A small network was shown many inputs. Here are its activations along a few directions, one row for each input.
Each table varies a few parts of the input and shows all the possible inputs, shuffled.
Descriptions start from the smaller parts, as in this example, which fits no table here: one of 8 places around a ring, together with either a single point or one of 11 places along a line or (one of 3 separate values, together with one of 4 places along a line).
Shared parts are said once, and a part with two or three values counts as separate values.
(in the rows, 128 means zero)

Other details of the inputs shift rows strongly along two fixed directions, in all tables alike. That doesn't count.

Table:
r1: [ 84  62 115  58 103  92 111 178  49 150 155]
r2: [157 134 138 118 138 126 144 108 152 134  97]
r3: [121 169 144 171 122 111 165 122  84  78 201]
r4: [123 142 114 129 132 143 125 140 167 136 106]
r5: [130  78 114 102 121 112 110 129 114 150 108]
r6: [114 162 145 171 122 106 168 126  82  82 204]
r7: [148 171 141 164 139 135 137  93 146 123 125]
r8: [138 162 138 165 139 161 122 114 162 107 120]
r9: [115  99 119  86 122 128  99 143 117 165 113]
r10: [149 173 143 149 145 134 163 101 147 114 119]
r11: [139 133 126 137 137 153 107 122 152 129 103]
r12: [125 166 137 164 134 167 129 123 160 119 135]
r13: [157 133 134 137 131 128 118 100 153 143 105]
r14: [ 92 164 148 158 120 131 158 146  96  83 217]
r15: [128 173 141 161 131 170 129 118 161 113 126]
r16: [152 162 145 169 137 136 137  95 159 120 137]
r17: [145 168 138 170 142 134 139  96 147 127 135]
r18: [132 170 137 159 132 171 124 119 162 117 125]
r19: [134  83 118  83 126 111 134 134 115 139  95]
r20: [143 123 126 142 134 136 120 106 152 135 112]
r21: [105  55 107  74 105  64 121 163  30 149 151]
r22: [142 161 125 163 138 132 148 107 176 103 127]
r23: [152  95  94  92 150 141  79 124 200 192  20]
r24: [102 149 143 170 123 129 154 149  94  67 201]
r25: [ 85  56 112  52 103  95 139 197  44 131 143]
r26: [155 163 144 162 132 136 135  96 152 114 135]
r27: [143 174 125 162 143 119 151 105 160 119 129]
r28: [121 155 153 164 113 105 167 126  88  70 204]
r29: [130 147 132 124 134 155 109 119 154 148 115]
r30: [114 149 144 168 113 116 164 129  91  61 203]
r31: [ 88  42 108  74 107  87 110 187  42 134 151]
r32: [164  86 109  93 138 141  77  95 179 194  25]
r33: [ 91  47 110  71 105  88 110 183  42 130 145]
r34: [136  83 113 101 120 115 107 126 114 147 106]
r35: [123 172 144 153 137 160 128 115 161 125 142]
r36: [113  93 115  99 120 136 103 151 118 159 107]
r37: [ 85  64 117  44 109  90 137 187  50 140 149]
r38: [129 139 126 133 128 159 110 128 153 141 104]
r39: [157  93 111  78 151 155  92 121 183 185  13]
r40: [154 161 145 165 136 137 135  94 161 122 130]
r41: [118 158 137 162 118  90 179 138 104  69 205]
r42: [143 109  99  78 147 143  81 121 203 211  33]
Description of these inputs: one of 6 places along a line, together with either one of 2 separate values or one of 5 places along a line.
- The inputs of r1 and r15 match in every part but the place on the line of 6. If r14 is changed in the same way as r1 into r15, which row does it become? => r12
- The inputs of r7 and r33 match in every part but the place on the line of 6. If r6 is changed in the same way as r7 into r33, which row does it become? => r31
- Change only the choice among 2 separate values in r22. List by row number the other rows that result. => r19
- Change only the choice among 2 separate values in r37. List by row number the other rows that result. => r42
- Change only the place on the line of 5 in r5. List by row number the other rows that result. => r20, r30, r32, r34
- Start at r28 and move only the place on the line of 5, one step at a time. The first step leads to r26. Which rows follow, in order? => r13, r40, r16

Table:
r43: [163 203 159 175 167 182 147  85 204 104  90]
r44: [101 176 165 184 103 148 175 142  90  15 238]
r45: [151 208 124 172 158 144 176 105 210 103 102]
r46: [179 214 138 213 164 169 119  47 226 148  91]
r47: [148 203 148 191 146 184 107  76 219 136 130]
r48: [105  73 126  87 119  81 165 167  37 106 160]
r49: [126  72 114 101 110  62 119 125  76 159 154]
r50: [115  69 112 107 111 120  87 150 114 143 133]
r51: [133  98 103  79 126  76 157 144 137 141 103]
r52: [133  59 112 115 108  68 121 133  82 129 148]
r53: [102  70 111 121 109  79 114 168  51 107 174]
r54: [ 93 182 175 169 120 147 197 149  97  24 240]
r55: [132  76 114 104 113 101 128 140  71 120 115]
r56: [136 111 116  76 137 174  58 120 166 236  33]
r57: [180  76 121  68 150 126 107  91 179 199  12]
r58: [ 97  90 128  85 127 150 121 169 102 138 114]
r59: [142 223 162 196 137 142 174  89 129  95 180]
r60: [ 78  91 114 111 108 118  98 168  71 149 171]
r61: [ 94 110  97  80 129 138 123 182 147 151  94]
r62: [ 88 205 146 168 121 134 203 162 140  32 228]
r63: [180 100 121  74 137 117  88  78 166 233  31]
r64: [110 192 157 197 120 186 152 132 129  47 180]
r65: [153 210 158 207 141 173 151  91 166  57 139]
r66: [ 80  89 100  73 114  63 162 203  58 102 168]
r67: [ 89 100 136  79  97 104 126 166  49 139 191]
r68: [164  69  93 114 139 117  74 107 155 193  42]
r69: [147  78  95 108 142 176  36 119 200 216  14]
r70: [126 101 111 113 131 105  88 126 114 172 114]
r71: [175 236 159 185 163 187 120  58 218 149  85]
r72: [122  56 124  90  93  67 148 149  37  97 163]
- The inputs of r53 and r68 match in every part but one. If r70 is changed in the same way as r53 into r68, which row does it become? => r46
- What is each input in this table made of? => one of 5 places along a line, together with one of 6 places along a line
- Change only the place on the line of 5 in r51. List by row number the other rows that result. => r45, r61, r62, r66
- Change only the place on the line of 6 in r52. List by row number the other rows that result. => r49, r51, r57, r63, r72
